These are the activations of a small neural network, seen along a few directions. Each row is one input.
In each table, some parts of the input vary, and every possible input appears once, in random order.
Descriptions start from the smaller parts, as in this example, which fits no table here: one of 2 separate values, together with either a single point or one of 11 places along a line or (one of 5 places around a ring, together with one of 6 places along a line).
Shared parts are said once, and a part with two or three values counts as separate values.
In the rows, 128 means zero.

Table:
r1: [137 106 128 122 146 173 108 124 146 120 135 143 168 123 112 115]
r2: [144 171 104 129 151 125 126 181 131 137 111 132 147 139 118 124]
r3: [125 140 121  94  91 114 130 104 154 132 100 162 154 133 109 136]
r4: [156 130 118 171 137 163 128  94 139 103 133 149 128 115 155 133]
r5: [145 121  91 139 167 161 110 167 144 122 138 129 108 150 144 120]
r6: [138 147 105 172 162 126 100 121 126 123 151 140 125 161 147 130]
r7: [152 157 104 129 152  88 109 101 110 129 138 144 113 143 121 104]
r8: [133 176  97 112 123 108 123 143 151 121  92 133  91 137 140 138]
r9: [149 116 128 124 112 105 120  73 139 141 121 161 145 129 114 153]
r10: [156 125 110  97  97 157 134 137 132 126 120 138 177 117 106 128]
r11: [ 52  62 222 128  87 117 183 137  89 138 145  69  99  80 133 128]
r12: [ 48  84 208 119 112  98 165 155  74 143 152  36  81 110 137 128]
The inputs of r1 and r5 match in every part but one. If r10 is changed in the same way as r1 into r5, which row does it become?
Answer: r2
What is each input in this table made of?
Answer: one of 2 separate values, together with either a single point or one of 5 places around a ring
Change only the choice among 2 separate values in r7. List by row number the other rows that result.
Answer: r9

Table:
r13: [ 16  85 228 109  58 112 206 184  55 156 136  73  99  83 113 104]
r14: [157 129  83  99 115  64 174 166 139 100  97 166  96  88 119 114]
r15: [ 28  68 228 138 123 110 166 195  50 150 171  23  71 148 147 142]
r16: [133 136 103 103 153 182  66 125 114  84 135  60 139 137 133 153]
r17: [134 135  88 193 133  98 151  96 131 129 149 183  79  88 135 118]
r18: [114  86 149 144 128 175  87  59 148 155 115 157 171 119 115 151]
r19: [132  91 125  94 157 178  82 130 125 152 135  97 155 201 120 159]
r20: [142 102 126 117 200 160 103 179 165 159 168 118 150 178 116 124]
r21: [166 200 147  88  70 111 120 107  99 160  86 125 122 132 139 115]
r22: [151 205 126 122  94  89 165 151 157 130  78 134 115 113 139 139]
r23: [138 100 134 126 110  82 128  31 119 120 136 166 127 158 110 131]
r24: [133 127 144 158 163  71 125  85 153 167 146 196 119 122 126 115]
r25: [138 132 153 174 148 170 137 108 169  86 102 135 155  80 166 158]
r26: [142 185  87 158 141 105 135 146 101 102 136  85  95 189 155 131]
r27: [139  92  81 134 175 175 128 196 147 111 147 113 119 154 161 119]
r28: [  5  66 241 186  79 118 186 119  74 143 181  80  85  84 129 106]
r29: [126 135 106  78  73  73 117  99 125 151  96 153 144 143  88 122]
r30: [135  82 133 156 173 165 134  97 137 133 157 179 172 104  98 108]
r31: [144 168 127 140 103 176 134 174 136 121  64 122 170  81 128 142]
r32: [133  82 100 175 153 167 152 120 184  97 137 160 127  64 131 123]
r33: [133 118  91 109 117 163 154 193 177 128 112 163 147  68 129 116]
r34: [146 131  71 129 167  94 149 169 128 124 155 124  67 178 163 114]
r35: [128 161 119 173 133  91 161  73 136  78 102 147 107 109 162 134]
r36: [119 144 142 162 102 191  68  65 140 107 134 130 158  83 141 128]
r37: [145 114 131 117 131 138 100 180 148 160 113 164 188  86  75 111]
r38: [153 159 124 154 155 181 113 184 137 105 145  81 143 160 161 166]
r39: [143 110  94  81 146  83 122  94 109 132 151  97 116 220 117 144]
r40: [127 168 124  94  74 182  83 130 133 117 100 116 169  81 110 124]
r41: [147 161 107  85 146 111 113  97 101 101 122  70  87 197 158 126]
r42: [159  95 152  59  98 153 121 131 144 136 102 139 185 127  80 150]
r43: [123 137  77 124 190  74 105 143 106 155 171 134 112 174 114 118]
r44: [151 144 115 103 114  66 141 149 112 163 128 183 146 134  92  82]
r45: [143 174 170 141 100 115 101  49 127 116 119 152  88 140 150 136]
What is each input in this table made of?
Answer: one of 3 separate values, together with either a single point or (one of 2 separate values, together with one of 5 places around a ring)
The inputs of r18 and r42 match in every part but the choice among 3 separate values. If r28 is changed in the same way as r18 into r42, which row does it become?
Answer: r13
List by row number the other rows that have the choice among 3 separate values in common with r43.
Answer: r15, r16, r19, r20, r26, r27, r34, r38, r39, r41
A walk changes only the place on the ring of 5. It starts at r22 and steps to r21. List the rest of the walk in order.
Answer: r29, r44, r14
Change only the choice among 3 separate values in r16. List by row number the other rows that result.
Answer: r36, r40

Table:
r46: [160 135 111 109 116 102 117  73 130 147 112 162 135 145 120 122]
r47: [138 105 101 170 188 195  78 116 158 101 156 111 166 158 141 163]
r48: [111 100 165 118 120 137 153 153 135 133 120 151 145  95 103 104]
r49: [155 146  95  90 140 145  84 155 132 138 120 111 157 147 115 135]
r50: [121  95 163  87  97 147 145 121 129 141 116 130 158 104  98 126]
r51: [ 98 135 164 108  90 157 163 125 133 108 109 119 146  98 136 115]
r52: [173 121 107 128 131 100 135  99 137 146 120 181 118 134 120 112]
r53: [150 106 127 185 171 148 101  36 154 105 144 165 144 139 143 154]
r54: [108 110 142 150 140  90 136 153  89 150 148 104  95 137 130 120]
r55: [149 160 108 150 136 101 136 102 140 132 108 175 109 123 135 107]
r56: [158 153  76 128 142 162 125 177 137 109 118 116 128 129 142 121]
r57: [ 97  66 177 175 141 196 120  92 153 106 151 133 170 108 133 148]
r58: [106 125 154 131 102 156 177 147 133 106 122 142 129  84 130 101]
r59: [ 99 139 151 132 117  98 126 132  97 140 140  74  95 136 145 142]
r60: [107 127 137 153 136  97 141 155 100 138 144  97  89 115 139 128]
r61: [117 115 160 136 108 155 157 157 135 136 108 138 136  80 121 112]
r62: [115 125 173 105  96 154 144 134 138 133 101 116 147  90 119 134]
r63: [104 112 176  93 100 140 135 131 136 135 114 134 153 109 103 122]
r64: [107  88 160 119 111 141 163 149 135 142 130 150 140 113 109  98]
r65: [152 166  93  98 138 153  95 157 140 129 114 100 147 133 126 143]
r66: [158 139 118 140 133  94 130 106 132 144 118 191 122 132 122 123]
r67: [171 157 103 145 124 115 152 100 136 110 108 165 107 112 143 113]
r68: [152 118  81 114 144 138 111 175 140 134 133 137 136 153 108 133]
r69: [ 97 126 135 162 117  99 160 152  98 112 144 100  76 132 152 135]
r70: [157 163  84  95 127 161 107 151 139 103 111 100 138 133 134 143]
r71: [162 171 109 121 106 116 132  72 130 110 108 151 125 116 143 123]
r72: [142 158  86 124 153 147 110 180 144 126 125 127 122 137 126 122]
r73: [ 88 121 151 128 115  83 115 132  92 144 149  94 112 148 127 145]
r74: [145 174 119 119 123  99 122  75 138 129 109 157 127 124 134 121]
r75: [165 132  91 113 159 146 105 181 137 140 119 129 139 141 118 125]
r76: [ 95  95 131 145 130  81 142 149  96 145 162 112 101 142 127 125]
r77: [152 155 125 108 124  94 113  77 133 136 114 167 126 144 114 125]
r78: [138 138  89  89 141 139 102 147 138 136 124 109 148 173 115 127]
r79: [ 89 108 143 116 116  82 127 126  94 146 159  95 115 151 130 142]
r80: [ 84  79 158 187 174 141 102  92 123 110 183  88 108 158 158 149]
r81: [ 89 145 143 136 103  98 146 127  94 110 151  77  99 135 150 146]
What is each input in this table made of?
Answer: one of 4 separate values, together with either a single point or (one of 2 separate values, together with one of 4 places along a line)
The inputs of r63 and r49 match in every part but the choice among 4 separate values. If r64 is changed in the same way as r63 into r49, which row does it become?
Answer: r68
Change only the choice among 4 separate values in r71. List by row number the other rows that result.
Answer: r51, r70, r81
List by row number the other rows that have the choice among 4 separate values in common with r80.
Answer: r54, r59, r60, r69, r73, r76, r79, r81

Table:
r82: [ 94  98 184 128 103  83 172 156 101 164 132 134 120 101 110 118]
r83: [ 86  94 144 169 144 119 138 186  99 122 165  86  92 117 149 130]
r84: [161 166  66 147 176 155  86 125 165  93 127 125 123 147 146 154]
r85: [171 156  73 110 152 108 107 136 143 141 123 174 132 182 116 121]
r86: [ 76  99 151 126 120  75 159 166  88 153 149 107 102 149 130 107]
r87: [ 94 101 189 108  98  81 153 109  91 159 126 111 111 107 104 118]
r88: [ 79 109 177 152 141 126 124 121  91 121 161  52 107 136 153 143]
r89: [ 93  66 190 147 121 132 181 134 111 145 144 147 141 103 124 107]
r90: [171 195  92 123 120 132 116 113 164 117  85 162 134 113 129 134]
r91: [162 153  80 138 164 144  70  93 149 102 136 113 141 161 136 167]
r92: [173 187 103 110 115 126  98  78 149 125  90 160 153 124 127 140]
r93: [ 88 146 183 132  95 106 173 140 103 125 115 102 100  81 138 119]
r94: [156 183  73 108 125 119  87  92 144 116 119 127 139 167 141 138]
r95: [186 145  63 157 177 150 100 154 148 120 132 134 119 159 133 143]
r96: [ 93  65 199 125 110 134 160  92 108 145 144 129 135 104 125 115]
r97: [175 122 105 135 156 162 121 104 166 132 114 211 175 130 116 109]
r98: [ 84  72 158 155 158  99 141 169 103 144 173  95 108 140 133 140]
r99: [ 91  82 166 162 101 148 182 151 111 122 138 137 123  77 133 109]
r100: [ 73  86 174  68  96 193 126 223 124 140 127  51 170 109 103 132]
r101: [172 113 120 117 137 162  96  66 162 129 110 192 164 131 113 119]
r102: [179 151  96 117 140 114 114 123 149 147  93 197 152 134  97 115]
r103: [169 133  92  54 126 215  80 193 171 126  96 102 199 146  86 146]
r104: [172 155  81  86 142 109  88  93 138 138 123 159 125 181 118 129]
r105: [ 83 117 159 155 150 131 144 152 104 107 155  65  91 120 162 143]
r106: [ 76  77 174 141 147 110 114 128 101 152 169  76 100 145 133 137]
r107: [170 150  97 142 129 182 129  94 181  93 100 174 152 106 134 136]
r108: [166 153 112 129 131 183 105  57 157 104 107 173 176 120 132 128]
r109: [180 154 106  93 127 117  93  82 152 152  98 182 149 132 105 128]
r110: [171 124  75 141 194 128  83 138 149 127 134 158 140 173 125 138]
r111: [102 125 169 141  99 106 175 168  96 139 128 121 104  78 119 101]
r112: [ 83 131 195 127  77  94 152 112  94 136 126  90 119  94 128 134]
r113: [167 188  64 114 127 126 114 127 155 105 111 137 113 162 140 146]
r114: [ 84 118 128 137 103  90 172 182  91 132 154  92  85 120 137 115]
r115: [ 77 141 141 127 110 101 168 149  98 115 137  72  86 126 154 117]
r116: [ 86 100 195 156 100 153 180 126 123 105 135 106 120  79 144 119]
r117: [ 76  92 155 105 102  69 141 126  89 151 153  87  94 149 130 125]
r118: [180 137  92 150 136 176 124 124 173 109 115 199 155 101 129 113]
r119: [176 170  41 123 141 119 115 148 140 117 113 155 117 157 132 114]
r120: [ 68 123 152 121  90  86 146 121  85 122 146  64 102 137 144 134]
r121: [ 78 101 199 144 101 154 157  87 106 115 140 109 143  89 141 114]
r122: [163 123  84 127 175 133  67  98 152 135 140 131 130 175 113 153]
r123: [191 173  77 128 121 123 126 141 152 134  93 180 134 115 115 128]
The inputs of r102 and r82 match in every part but one. If r95 is changed in the same way as r102 into r82, which row does it become?
Answer: r83
The inputs of r98 and r110 match in every part but one. If r87 is changed in the same way as r98 into r110, which row does it become?
Answer: r109
What is each input in this table made of?
Answer: one of 2 separate values, together with either a single point or (one of 4 places along a line, together with one of 5 places around a ring)
Change only the place on the line of 4 in r120. List by row number the other rows that result.
Answer: r88, r112, r121

Table:
r124: [212 213  25 167 173 137 109  87 165  97  98 235 149 158 125 150]
r125: [107  64 120 142 195 121  98 152 127 123 197  68  97 170 124 103]
r126: [113  98  99 176 122  81 144 119  80 120 173  97  66 182 176 173]
r127: [ 80 118 124 127 118 158 102 133 102 113 166  37  92 183 158 196]
r128: [115  88 121 133 127 115 125 226 121 191 164  88 123 117 110 140]
r129: [129 101 192 195 106 123 160  64 130 106 117 181 115  68 147 120]
r130: [220 135  35 108 201 178  69 136 190 119 107 207 167 160  94 129]
r131: [ 78 165 135 134 133 140 121 190 125 123 108  49 110 104 146 147]
r132: [132 130 139 144  51 112 205 148 111 118 139 163 103  95 136  94]
r133: [127 149 108 170 104  66 166 178  88 157 156 108 101  98 162 152]
r134: [109  51 139 103  79 143 153 198 143 143 143 148 156 102 118  87]
r135: [103 139 157  97  44 184 159 165 125 101 118  99 136 100 120 108]
r136: [118  36 213 160 142 165 137 115 131 127 124 165 181 106 112 130]
r137: [194 199  45 117 162 198  66 111 189  70  59 163 180 176 128 165]
r138: [114 126 225 107 127 106 138  39 128 152 126 154 154  83 110 107]
r139: [ 81 163 134 101 151  54 127 148  82 167 105  94 107 118 116 121]
r140: [105 126 217 142 110 195 127  80 163 106 121 110 152  66 131 130]
r141: [104 140 170  74 101  94 180 119 115 134  94 134 133 123 116  54]
r142: [104 113 111  87 136  71 112  88  75 168 166  61  90 181 140 142]
r143: [215 208  51  75 175 119  62  65 170 124  77 200 149 169  94 111]
The inputs of r129 and r136 match in every part but one. If r126 is changed in the same way as r129 into r136, which row does it become?
Answer: r125
What is each input in this table made of?
Answer: one of 4 separate values, together with either a single point or one of 4 places along a line
